These are the activations of a small neural network, seen along a few directions. Each row is one input.
In each table, some parts of the input vary, and every possible input appears once, in random order.
A made-up example of a description, with smaller parts first: one of 5 places around a ring, together with either a single point or (one of 2 separate values, together with one of 4 places along a line) or one of 9 places along a line.
Shared parts are said once, and a part with two or three values counts as separate values.

Other details of the inputs vary at random and push rows far along three fixed directions, the same in every table; ignore that.
To show where, the next rows are all for the same input, with only those details redrawn:
-3.34  2.68  2.95  -3.14  -1.84  -3.37  -3.87  0.65  3.22  1.62  -0.51
2.96  1.88  2.42  -0.89  -0.75  7.81  0.29  -1.35  6.55  -2.90  1.47
-2.04  3.55  -0.65  -1.62  -0.62  -1.79  -5.11  1.86  -0.36  3.28  -0.30
-1.41  -1.50  1.39  -0.23  0.65  -6.60  -0.06  -1.35  -3.11  1.00  -0.68
1.82  -4.29  0.48  2.25  2.43  -4.35  3.79  -3.30  -5.37  -1.04  -0.11
0.93  3.54  -2.42  0.01  0.45  3.02  -3.95  1.52  -0.86  2.24  0.52
1.06  -2.46  4.96  -0.77  -0.21  -0.71  3.43  -3.65  3.56  -3.55  0.34
1.10  3.72  -4.08  0.70  1.11  2.53  -4.59  2.09  -3.30  3.30  0.45

A family of inputs:
R1: -0.83  -2.02  1.25  -1.72  2.20  -6.98  0.95  -1.38  0.92  0.03  -1.10
R2: 2.12  -3.47  5.96  -1.64  -2.20  2.25  5.17  -4.04  6.78  -6.63  -0.75
R3: 2.02  2.63  -0.85  -0.25  0.95  5.34  0.23  1.97  5.16  0.64  -0.01
R4: 0.74  4.65  1.22  -1.59  -1.02  5.47  -3.85  1.93  8.88  -1.12  -0.86
R5: -0.05  -2.56  4.15  -0.30  1.10  -0.99  6.49  -1.68  5.58  -1.93  -1.31
R6: 3.58  -4.50  1.51  1.09  3.30  -2.97  3.23  -4.53  0.77  -5.06  -0.92
R7: -3.07  0.93  -0.16  -1.61  -1.49  -3.38  -1.61  1.19  -1.13  1.70  -2.65
R8: 2.63  -1.62  -1.66  0.41  0.98  0.88  1.04  -1.29  -3.49  -1.76  -1.39
R9: 2.98  -2.05  -0.95  1.81  -0.81  0.90  1.60  -0.98  -3.19  0.57  -0.15
R10: 3.21  1.37  -2.87  2.73  1.82  5.02  0.40  0.93  -3.93  1.33  0.16
R11: -0.93  0.19  -1.37  -1.64  -1.38  -5.09  -4.35  0.03  -3.63  3.03  -0.68
R12: -2.37  1.96  -1.95  -2.13  -1.50  -5.20  -4.97  1.26  -4.29  0.15  2.24
R13: 2.96  -4.77  1.42  -0.51  0.97  -1.81  3.44  -4.79  -0.90  -5.11  -0.68
R14: -3.12  4.79  2.91  -2.89  -1.84  1.29  -3.83  2.41  9.35  0.37  -2.21
R15: -5.11  2.46  1.09  -1.58  -1.26  -3.63  -2.64  1.34  5.75  3.01  -2.33
R16: -0.31  -4.87  -1.40  2.24  0.83  -3.55  5.21  -3.06  -4.62  0.07  -1.66
R17: 2.49  2.53  -6.61  3.13  0.66  6.72  -0.39  2.47  -6.95  0.34  2.97
R18: -2.46  -1.35  2.52  -1.83  -1.96  -6.02  0.58  -0.73  -2.45  -2.55  1.49
R19: 2.21  0.50  1.35  -1.67  -0.50  9.04  -2.14  0.50  6.66  -5.45  3.92
R20: -3.84  1.90  2.77  -2.80  -4.17  -2.53  -2.37  1.40  2.98  3.09  -1.62
R21: 2.36  -0.58  -3.60  1.95  2.15  5.59  -1.48  2.44  -3.91  -1.46  2.55
R22: 3.58  2.34  -6.55  3.04  0.45  6.19  -1.48  2.35  -7.00  -0.22  3.55
R23: 3.87  1.02  -3.17  1.20  3.37  4.97  1.42  1.05  0.23  0.46  -0.26
R24: 1.01  -2.91  -1.01  2.16  1.42  1.52  0.86  1.24  -3.25  -2.14  2.36
R25: -3.48  1.54  1.30  0.19  -0.83  -3.01  -0.11  1.73  -1.00  3.64  -1.62
R26: -1.65  4.02  -1.56  -1.44  0.77  -2.59  -6.17  2.98  0.92  2.42  -2.54
R27: 1.15  0.36  2.78  -0.92  -0.41  2.12  0.49  -1.67  3.66  -1.85  0.59
R28: -2.91  -2.83  1.71  -0.04  -2.64  -4.75  2.67  -1.81  -0.14  2.64  -1.17
R29: -4.78  -0.16  -2.27  0.42  0.51  -4.70  -3.34  4.31  -5.69  3.12  0.32
R30: 0.41  -4.54  0.91  2.29  2.48  -1.47  8.40  -2.95  1.93  -0.24  -0.80
R31: -1.02  -3.90  -1.28  2.70  -0.11  -3.22  5.64  -2.21  -5.58  -1.15  2.12
R32: 0.14  -1.28  -2.89  2.63  0.97  6.35  1.28  1.36  -0.62  -0.31  2.72
R33: -4.42  1.63  4.37  -1.47  -3.09  0.49  1.40  0.01  7.11  2.04  -0.50
R34: -2.56  1.50  -0.11  0.60  -0.45  -4.40  -1.84  2.15  -3.36  4.22  -1.24
R35: 4.34  -0.02  -1.99  1.14  -0.49  5.63  0.14  -0.43  -1.90  0.13  0.25
What is each input in this table made of?
> one of 5 places along a line, together with either one of 2 separate values or one of 5 places around a ring
The inputs of R22 and R17 match in every part but the place on the line of 5. If R24 is changed in the same way as R22 into R17, which row does it become?
> R29
Change only the choice among 2 separate values in R32. List by row number the other rows that result.
> R31
Change only the place on the line of 5 in R30. List by row number the other rows that result.
> R1, R3, R5, R23
A walk changes only the place on the ring of 5. It starts at R33 and steps to R30. List the rest of the walk in order.
> R15, R16, R28

A family of inputs:
R36: -2.00  1.04  0.09  -0.84  -0.57  0.86  -1.33  2.14  1.96  0.31  0.45
R37: -0.33  2.49  -4.64  1.56  1.09  0.54  -3.86  3.13  -5.46  3.63  0.89
R38: -3.14  1.63  2.55  -2.31  -3.72  0.41  -1.70  0.81  3.69  0.33  0.95
R39: 2.76  -0.62  0.04  1.40  -0.30  8.00  3.24  -0.59  2.00  -2.84  2.15
R40: -0.29  -0.37  2.55  -2.40  -0.10  -1.55  -1.06  -0.96  4.36  -2.39  -0.26
R41: -1.52  2.12  2.45  -2.32  -2.67  0.02  -1.53  0.03  4.76  1.50  -1.87
R42: -3.20  3.18  0.04  -1.85  -3.36  1.96  -3.09  2.81  1.96  2.20  0.85
R43: 3.55  1.31  -2.05  0.21  0.80  5.33  -1.30  -0.37  0.23  -1.28  1.01
R44: -0.61  1.89  0.63  -1.77  -1.29  0.32  -2.49  0.50  1.49  -0.57  0.18
R45: 4.99  -3.04  -2.18  3.42  2.23  4.76  4.17  -2.27  -4.35  -3.27  1.91
R46: 0.25  -0.45  4.14  -1.27  -0.31  -1.30  1.50  -1.69  4.89  -0.81  -2.03
R47: -0.33  2.36  -2.47  0.79  1.39  3.06  -0.58  2.03  2.44  2.54  -0.84
R48: -0.11  -4.95  4.68  0.12  0.43  -6.51  5.43  -4.23  0.53  -1.63  -2.58
R49: -0.98  2.98  -1.91  -0.22  -1.15  3.38  -3.27  2.31  -0.12  1.77  1.31
R50: 1.00  0.10  -0.13  1.26  0.55  3.62  3.09  -0.68  2.47  0.32  -0.24
R51: 0.19  1.66  -2.22  -0.62  1.22  -2.61  -4.13  1.20  -2.98  1.89  -0.33
R52: -1.77  -2.74  0.85  0.93  0.60  -5.25  2.09  -0.08  -3.83  0.41  0.07
R53: 1.15  0.56  -4.35  1.33  2.35  -0.80  -2.48  1.42  -5.05  0.86  -0.20
R54: -0.78  -3.72  1.10  0.46  1.39  -5.60  1.99  -1.38  -2.80  -1.84  -0.11
R55: -1.04  -0.12  -0.86  0.09  1.61  -4.44  -1.22  0.59  -1.06  2.77  -2.91
R56: -2.00  1.88  0.17  -0.51  -1.65  0.84  0.18  0.80  2.80  2.63  -0.75
R57: -1.50  -1.63  2.94  -1.34  -0.13  -6.84  0.12  -1.23  -0.77  -1.35  -0.71
R58: 2.14  -2.84  -1.45  2.17  0.51  0.23  2.79  -1.69  -5.24  -1.46  1.14
R59: -1.29  1.31  3.65  -2.55  -1.81  0.36  -1.38  0.15  4.79  -1.95  0.87
R60: 3.36  -2.68  1.91  1.35  0.75  6.53  4.63  -2.26  4.20  -5.34  2.00
R61: -1.03  -2.25  1.24  -0.46  -0.96  -5.59  0.95  -1.56  -3.15  -0.79  -0.44
R62: -1.20  2.01  -3.37  1.51  1.73  -1.76  -1.19  2.25  -2.93  4.85  -1.26
R63: 3.74  -1.10  -3.44  1.85  1.37  2.03  0.42  -1.18  -4.83  -0.51  0.74
The inputs of R53 and R44 match in every part but one. If R54 is changed in the same way as R53 into R44, which row does it become?
> R45
What is each input in this table made of?
> one of 4 places along a line, together with either one of 2 separate values or one of 5 places along a line
Change only the choice among 2 separate values in R62. List by row number the other rows that result.
> R46
A walk changes only the place on the line of 5. It starts at R42 and steps to R38. List the rest of the walk in order.
> R58, R61, R63
